These are the activations of a small neural network, seen along a few directions. Each row is one input.
In each table, some parts of the input vary, and every possible input appears once, in random order.
Descriptions start from the smaller parts, as in this example, which fits no table here: one of 5 places around a ring, together with either a single point or (one of 2 separate values, together with one of 4 places along a line) or one of 11 places around a ring.
Shared parts are said once, and a part with two or three values counts as separate values.

Other details of the inputs vary at random and push rows far along two fixed directions, the same in every table; ignore that.

Rows:
r1: [-8.36  0.80 -4.30 -4.68  2.78 -3.07  0.42 -0.94  9.40 -2.66  1.48]
r2: [ 3.19 -2.25 -5.06 -3.71  4.52 -1.94  4.02  2.72 -1.78  0.13  3.09]
r3: [ 3.61 -3.85 -5.57 -3.99  5.20  0.25  2.44  1.57 -1.49  2.60  0.26]
r4: [-4.63  0.63 -4.82 -5.13  3.99 -2.82  2.57 -0.36  5.79 -2.64  1.72]
r5: [-3.00  3.14  4.31  1.49 -3.22  1.73 -3.16 -2.30  1.46 -1.66 -2.69]
r6: [-3.48  2.47  2.44  0.01 -1.32  0.07 -1.25 -1.73  2.39 -1.77 -1.47]
r7: [ 0.23  0.67  3.31  3.09 -3.79  1.27 -1.69 -0.39 -1.62  1.56 -0.84]
r8: [-3.09  2.49  4.02  2.51 -3.65  0.61 -3.47 -1.37  1.99  0.04 -1.22]
r9: [ 3.86  0.16  4.19  2.66 -2.14  1.54  0.01  0.81 -6.40 -0.31 -0.66]
r10: [ 4.10 -3.10 -4.34 -5.03  5.63  0.12  2.55  1.87 -1.40  0.93  0.40]
r11: [ 6.38 -1.58 -0.45  3.13 -1.25  0.24  2.16  2.67 -8.41  2.33  2.14]
r12: [ 0.24  2.25  3.67  2.70 -3.45  0.07 -0.80 -0.95 -2.55 -1.90 -0.67]
r13: [ 4.47 -1.40  1.00  1.01 -0.63  2.29  0.12  0.57 -4.58  2.18 -0.49]
r14: [ 7.09 -1.83  2.54  3.53  2.19  3.05  0.77  1.97 -1.64 -0.62 -3.12]
r15: [-6.96  1.96  0.83  1.30 -3.43 -1.06 -3.15 -2.59  6.86  0.04 -0.33]
r16: [ 3.25 -2.99 -4.33 -4.26  5.08 -1.80  4.11  1.71 -2.12 -1.07  1.78]
r17: [-3.59  0.88  0.11  2.16 -2.60 -0.89 -2.35 -1.45  2.84  1.09 -0.07]
r18: [ 4.26 -0.84  2.02  0.30  0.27  2.03  0.30  0.66 -5.26 -0.22 -0.84]
r19: [-4.35 -1.59 -5.51 -4.33  4.31 -1.76  0.61 -0.62  6.56  1.56  0.33]
r20: [-0.19  1.38  2.47  4.06 -4.47  0.37 -0.96 -0.08 -1.91  0.91  1.31]
r21: [-3.02  2.61  3.46  3.17 -4.04 -0.29 -3.27 -1.79  1.88 -0.52 -0.12]
Description of these inputs: either a single point or (one of 4 places along a line, together with one of 5 places along a line).
Question: Change only the place on the line of 4 in r12. List by row number the other rows that result.
Answer: r4, r5, r6

Rows:
r22: [ 6.94 -2.44 -0.73  1.28  1.99  1.07  2.30  3.23 -4.51  1.24  0.42]
r23: [ 2.44  0.80  3.41  4.02 -2.12  1.38 -1.08  1.27 -1.72 -0.09 -0.83]
r24: [ 1.60 -0.37  1.67  2.09 -1.53  0.69 -1.03 -0.49 -2.82  1.13 -0.91]
r25: [ 2.09  0.38  2.47  1.72 -0.62  0.41  1.01  0.10 -2.85 -1.68 -0.45]
r26: [-3.23 -1.25 -3.60 -3.20  2.66 -0.58 -0.95 -1.03  4.99  1.43 -0.33]
r27: [ 2.12  0.78  2.43 -0.21 -0.47  1.57  0.07  0.24 -3.31 -1.23 -0.85]
r28: [ 2.75  0.37  2.06  2.68 -2.14  0.85  0.24 -0.10 -4.33  0.37 -1.19]
r29: [-2.07 -1.87 -4.03 -1.88  3.21 -0.87  0.17  0.00  5.97  0.85  0.28]
r30: [-5.62  2.63  0.99  0.52 -1.70 -0.42 -1.77 -2.76  5.00 -1.84 -1.69]
r31: [-5.38  1.38  1.64 -0.34 -1.59  1.28 -3.57 -1.44  5.79  0.52 -1.52]
r32: [-4.85  2.22  2.84  0.12 -2.16  1.20 -3.52 -1.44  4.84 -0.18 -1.72]
r33: [ 0.88  1.97  4.89  3.12 -3.31  0.92 -1.47 -1.04 -3.82 -1.58 -1.42]
r34: [ 6.90 -1.77 -0.18  0.53  2.04  0.50  2.98  2.12 -5.13 -0.78  0.63]
r35: [ 3.11  0.56  3.23  2.66 -1.40  0.85  0.34  0.74 -3.04 -2.01 -0.40]
r36: [-7.74  2.66 -0.99  0.98 -5.00 -3.45 -1.73 -1.47  3.72  0.67  3.71]
r37: [-5.59  2.61  2.66 -1.11 -1.04  1.02 -2.72 -1.53  5.15 -2.17 -1.46]
r38: [ 1.03  1.13  2.79  1.88 -1.62  0.47 -0.86 -1.01 -2.68 -0.82 -0.98]
r39: [ 2.34  0.64  3.00  0.90 -1.17  1.07 -0.30 -0.02 -4.43 -1.41 -0.84]
r40: [ 3.67 -4.43 -7.03 -4.99  6.52 -1.17  4.91  1.75 -1.37  1.16  0.72]
r41: [ 2.50  0.52  3.03  0.35 -0.89  2.01 -0.58  0.74 -3.28 -0.33 -0.77]
r42: [-3.10 -1.18 -3.49 -2.43  2.46 -0.99 -0.63 -1.24  4.50  1.45 -0.41]
r43: [-2.70  0.34 -2.05 -2.63  3.62 -0.96  0.99  0.63  5.94 -2.71 -0.03]
r44: [-3.12 -1.30 -3.19 -2.28  2.66 -1.24  0.66 -0.68  5.69  0.29 -0.25]
r45: [ 2.56 -0.29  1.85  1.00 -1.46  1.96 -0.98  0.36 -3.05  1.46 -0.97]
r46: [-5.20  1.52  0.69  0.07 -1.88  1.13 -3.78 -2.14  5.77  1.42 -1.60]
r47: [ 2.76 -0.51  2.35  1.81 -1.68  2.74 -1.65  0.78 -3.24  2.57 -0.73]
r48: [-2.76 -0.52 -2.49 -2.21  2.64 -1.46  0.91 -0.74  5.15 -0.46 -0.31]
r49: [-3.07  0.17 -2.12 -4.40  3.06 -0.45  0.05 -0.95  4.81 -1.22 -0.37]
r50: [ 0.99 -0.79 -4.93 -2.96  1.51 -3.79  4.43  1.83 -4.28 -0.13  5.86]
r51: [ 1.66  0.55  3.97  5.84 -4.28  1.75 -2.05 -0.70 -2.70  1.92 -1.11]
r52: [ 2.01  0.56  2.43  2.33 -1.22  0.51  0.38 -0.28 -2.31 -0.93 -0.58]
r53: [-1.28  2.35  4.70  3.98 -4.35  0.85 -3.07 -1.96 -0.91  0.03 -1.82]
r54: [ 2.71 -2.82 -8.05 -5.36  4.16 -4.54  6.35  3.02 -4.29  1.24  6.33]
r55: [-1.06  2.08  0.81  1.53 -4.12 -2.54  1.13  0.66 -4.98 -1.14  4.50]
r56: [ 1.63  0.08  2.87  2.51 -2.77  1.51 -2.00 -0.38 -3.15  1.16 -1.18]
r57: [-4.72  1.15  0.61  2.33 -1.34  0.53 -3.30 -0.69  7.02  0.66 -1.02]
r58: [ 2.13  0.40  2.10  0.56 -0.76  0.82 -0.42 -0.20 -3.28 -0.66 -0.70]
r59: [ 1.72  0.20  2.18  1.12 -1.48  0.84 -1.14 -0.15 -2.88  0.39 -1.04]
r60: [ 4.72 -4.13 -6.05 -4.74  7.14 -1.44  4.90  2.71 -0.09  0.02  1.36]
r61: [ 4.94 -4.70 -6.17 -4.13  6.64 -0.99  4.47  2.76 -0.37  0.83  1.36]
r62: [-2.53 -0.50 -2.88 -4.63  3.18 -0.58  0.19 -0.43  4.71 -0.03 -0.57]
r63: [ 1.90 -0.23 -1.59  2.20 -3.38 -2.01  1.61  1.44 -6.45  2.95  5.04]
r64: [ 3.57  0.01  0.87  0.66  0.16  0.53  2.26  0.35 -5.02 -1.42 -0.60]
r65: [-3.01 -1.40 -4.69 -2.65  2.75 -1.06  0.59 -0.96  4.69  1.29 -0.50]
r66: [-4.63  2.47  1.71  1.36 -0.95  0.09 -2.33 -0.88  6.58 -2.19 -1.06]
Question: What do these inputs look like to the network?
Answer: one of 5 places along a line, together with either a single point or one of 8 places along a line
Question: Changing only the place on the line of 5 turns r51 into r44. The same change can be made to r29. Which row results?
Answer: r61
Question: Changing only the place on the line of 5 turns r49 into r27. The same change can be made to r30. Which row results?
Answer: r64
Question: A walk changes only the place on the line of 5. It starts at r33 and steps to r38. List the rest of the walk in order.
Answer: r53, r24, r42
Question: Change only the place on the line of 8 in r48. List by row number the other rows that result.
Answer: r23, r28, r32, r53, r59, r60, r62

Rows:
r67: [ 4.71 -0.40  5.34  3.65  0.52  4.72 -1.89  0.57  0.02 -1.11 -5.34]
r68: [ 5.78 -1.04  1.39  4.28 -2.79  1.68  1.06  0.85 -8.55  2.74  0.46]
r69: [ 1.32 -1.88 -5.05 -2.10  2.39 -0.31  3.12  0.99 -1.12  2.29  0.95]
r70: [ 3.86 -2.37 -4.28 -1.06  3.75 -1.00  4.66  1.98 -2.03 -0.26  1.93]
r71: [ 1.66 -1.85 -0.65 -4.66  6.38  2.72  0.47 -0.49  3.70 -1.59 -5.06]
r72: [-2.55  1.24 -1.41  1.09 -0.61 -0.63  1.04  0.09  3.18 -0.92  0.40]
r73: [-2.58  3.77  4.95  3.92 -4.94  1.25 -2.82  0.33  1.49 -0.70  0.69]
r74: [-1.96  2.29  4.17  4.22 -4.44 -0.20 -3.24 -0.86  1.74 -1.25  0.00]
r75: [-2.43  1.87  3.16  3.98 -4.74 -0.13 -4.57 -2.07  0.69  1.30 -1.08]
r76: [-0.16 -1.20 -3.07 -1.49  3.56 -2.52  1.15  0.55  2.63 -0.98  1.05]
r77: [-2.82  1.35  3.17  4.03 -4.83  0.12 -3.66 -2.53  0.89  1.47 -0.80]
r78: [-4.59  1.14 -3.40 -3.21  1.44 -1.33  1.74 -1.35  3.65 -1.23 -0.09]
r79: [-4.50  0.73 -2.00 -4.60  1.83 -0.98  0.02 -0.16  3.68 -1.55  0.97]
r80: [ 4.08 -2.09 -1.27 -0.99  0.97  1.00  1.19  2.71 -5.26  2.37  1.93]
r81: [-1.67 -0.71 -2.89 -3.25  2.44 -2.01  2.35 -0.84  1.06 -0.93  0.05]
r82: [ 2.56 -0.86 -0.20 -2.30  1.22 -0.27  1.66  0.92 -4.01 -0.62  1.34]
r83: [-5.59  0.58 -1.91 -3.14  1.60 -2.54 -0.21 -2.76  5.29 -1.58 -0.14]
r84: [-3.52  1.15  0.79  0.25 -0.98 -0.89 -1.43 -0.02  4.82 -1.35  1.05]
r85: [ 0.10 -1.10 -1.02 -1.23  0.12 -0.10 -0.49  0.63 -0.16  1.75  1.27]
r86: [ 2.35  0.58  0.40 -2.14  0.36  0.78  1.59  1.55 -4.29 -0.33  1.48]
r87: [ 3.65 -2.36 -3.13 -2.66  3.99 -0.52  3.42  3.65 -2.01 -0.36  2.82]
r88: [ 1.13  1.57  3.28  2.57 -4.10  2.13 -1.99  0.97 -3.58  2.38  0.85]
r89: [-4.85  1.93 -0.37 -0.29 -1.34 -0.70 -0.34 -2.38  2.80 -1.57 -0.60]
r90: [ 5.83 -2.96  0.67 -0.82  4.15  4.32 -0.39  0.75 -0.66  1.83 -4.77]
r91: [ 6.26 -0.04  3.20  1.82 -2.28  0.65  0.45  0.69 -9.08 -0.32  0.45]
r92: [ 5.37 -2.19 -0.83  1.15  1.80 -1.00  2.89  1.60 -4.33 -0.05  1.49]
r93: [-0.96  1.00  2.88  2.99 -4.46  0.52 -3.63 -1.24 -0.50  1.42 -0.20]
r94: [-3.79  0.36 -2.44 -3.45  2.58 -2.63 -0.30 -1.86  3.69 -1.58 -0.09]
r95: [-4.12 -0.81 -3.54 -2.00  1.25 -1.80  0.11 -1.18  4.78  1.58 -0.07]
r96: [-2.59  2.31  4.06  5.44 -4.87 -0.36 -1.96 -1.10  1.46 -0.83 -0.93]
Question: Changing only one part turns r96 into r95. The same change can be made to r92. Which row results?
Answer: r77
Question: What do these inputs look like to the network?
Answer: one of 3 separate values, together with either a single point or one of 9 places along a line
Question: Change only the choice among 3 separate values in r78. List by row number the other rows that result.
Answer: r69, r72
Question: Change only the place on the line of 9 in r78. List by row number the other rows that result.
Answer: r79, r81, r82, r83, r86, r89, r91, r94
Question: Change only the choice among 3 separate values in r85. List by row number the other rows that result.
Answer: r82, r84

Rows:
r97: [ 1.53 -2.16 -5.64 -5.19  5.24 -2.78  5.55  0.95 -1.19 -1.79  2.08]
r98: [ 2.27 -3.59 -6.65 -3.47  4.80 -2.62  4.72  2.35  0.42  1.33  3.28]
r99: [ 2.49 -1.71 -5.56 -5.30  6.26 -2.14  4.30  1.85 -0.56 -1.64  2.03]
r100: [ 3.78 -0.35  1.02  1.30 -1.93  1.93 -0.49  1.20 -5.40  2.64  0.53]
r101: [ 2.26 -2.87 -7.16 -4.21  5.29 -2.25  3.48  1.99 -0.28  1.63  2.86]
r102: [-2.17 -0.44  0.07  1.78  0.12  1.72 -2.49 -0.52  5.49  1.24 -2.68]
r103: [ 5.59 -0.83  2.99  2.61  0.84  3.13  0.46  1.45 -3.41 -1.03 -2.98]
r104: [ 3.33  0.68  1.91  1.81 -1.60 -0.88  1.04  0.39 -6.80 -1.67  1.34]
r105: [ 4.06  0.82  2.71  0.29 -1.02  2.08  0.32  1.04 -5.75 -0.61 -0.32]
r106: [-4.00  0.66 -0.08  0.84 -1.69 -0.69 -1.34 -0.28  3.68  1.15  0.95]
r107: [-4.49  0.77 -0.42 -0.80 -2.21 -0.54 -2.29 -1.53  2.13  1.34  0.66]
r108: [ 3.65 -3.38 -4.01 -6.02  7.58 -0.15  3.37  0.96  0.51 -0.87 -0.94]
r109: [ 3.82 -0.93  1.66  1.93 -2.08  1.02 -0.43  1.79 -4.86  2.16  1.51]
r110: [ 5.12 -1.73  1.69  2.67 -0.45  2.57 -0.73  0.74 -3.88  2.56 -1.59]
r111: [-3.61  0.81 -0.44  1.56 -1.76 -2.02 -1.84 -0.34  3.69  0.47  1.92]
r112: [-3.40  1.74  0.92  0.55 -1.06 -1.46  0.20 -0.63  3.71 -2.62  0.57]
r113: [-3.23  1.59  1.79 -1.21 -0.64 -0.15 -1.48 -0.39  3.34 -2.05  0.16]
r114: [ 4.22  0.37  2.41  2.36 -1.01 -0.62  1.05  1.67 -5.28 -1.79  1.70]
r115: [-4.43  0.99 -1.15  0.83 -2.17 -2.33 -1.73 -1.58  2.22  0.60  1.63]
r116: [-4.24  1.90  1.11 -1.96 -1.15 -0.44 -1.44 -1.64  1.89 -1.93 -0.17]
r117: [ 4.89 -1.71  1.93  2.28 -0.73  2.06 -0.98  0.23 -4.25  2.66 -1.41]
r118: [-4.03  1.22 -0.71  0.23 -1.54  0.21 -1.39 -0.84  3.17  1.62  0.00]
r119: [-1.90  0.75  1.68  0.10  1.10  1.71 -1.63 -1.08  4.83 -1.89 -3.22]
r120: [ 3.33 -4.53 -5.65 -5.15  6.45 -0.98  2.45  0.84  0.45  2.40 -0.41]
r121: [-2.17 -0.38  0.09  1.21  0.11  1.59 -2.55 -0.96  5.11  1.37 -2.37]
r122: [-4.63  0.94 -1.12  1.09 -2.65 -1.84 -0.68 -1.82  2.67  0.73  1.06]
r123: [ 2.84  2.49  5.51  4.08 -4.23  2.46 -0.58  0.29 -6.30 -0.71 -1.02]
r124: [ 3.73  0.27  2.86  1.72 -1.02  0.74  1.50  1.67 -5.23 -1.09  0.68]
r125: [-2.11  0.92  1.95 -0.39  0.85  1.40 -1.82 -1.46  4.44 -1.69 -3.01]
r126: [-4.86  0.89 -0.74  0.13 -2.16 -0.95 -1.24 -1.52  2.19  1.29  0.66]
r127: [-3.60  2.44  0.47  0.09 -1.07 -0.62  0.02 -1.24  3.37 -2.22 -0.41]
r128: [ 4.42  1.01  6.77  3.98 -3.23  2.38 -2.09 -0.86 -5.69 -0.66 -3.32]
r129: [-4.62  2.02  0.80 -0.99 -1.14 -0.83 -0.38 -1.62  1.91 -1.95 -0.18]
r130: [-3.83  1.32 -1.06  1.24 -2.10 -0.71 -0.86 -1.12  3.64  1.02  0.43]
Question: Changing only one part turns r122 into r97. The same change can be made to r120. Which row results?
Answer: r128
Question: What do these inputs look like to the network?
Answer: one of 2 separate values, together with either one of 5 places along a line or (one of 3 separate values, together with one of 4 places along a line)
Question: Change only the choice among 3 separate values in r98. List by row number the other rows that result.
Answer: r122, r130
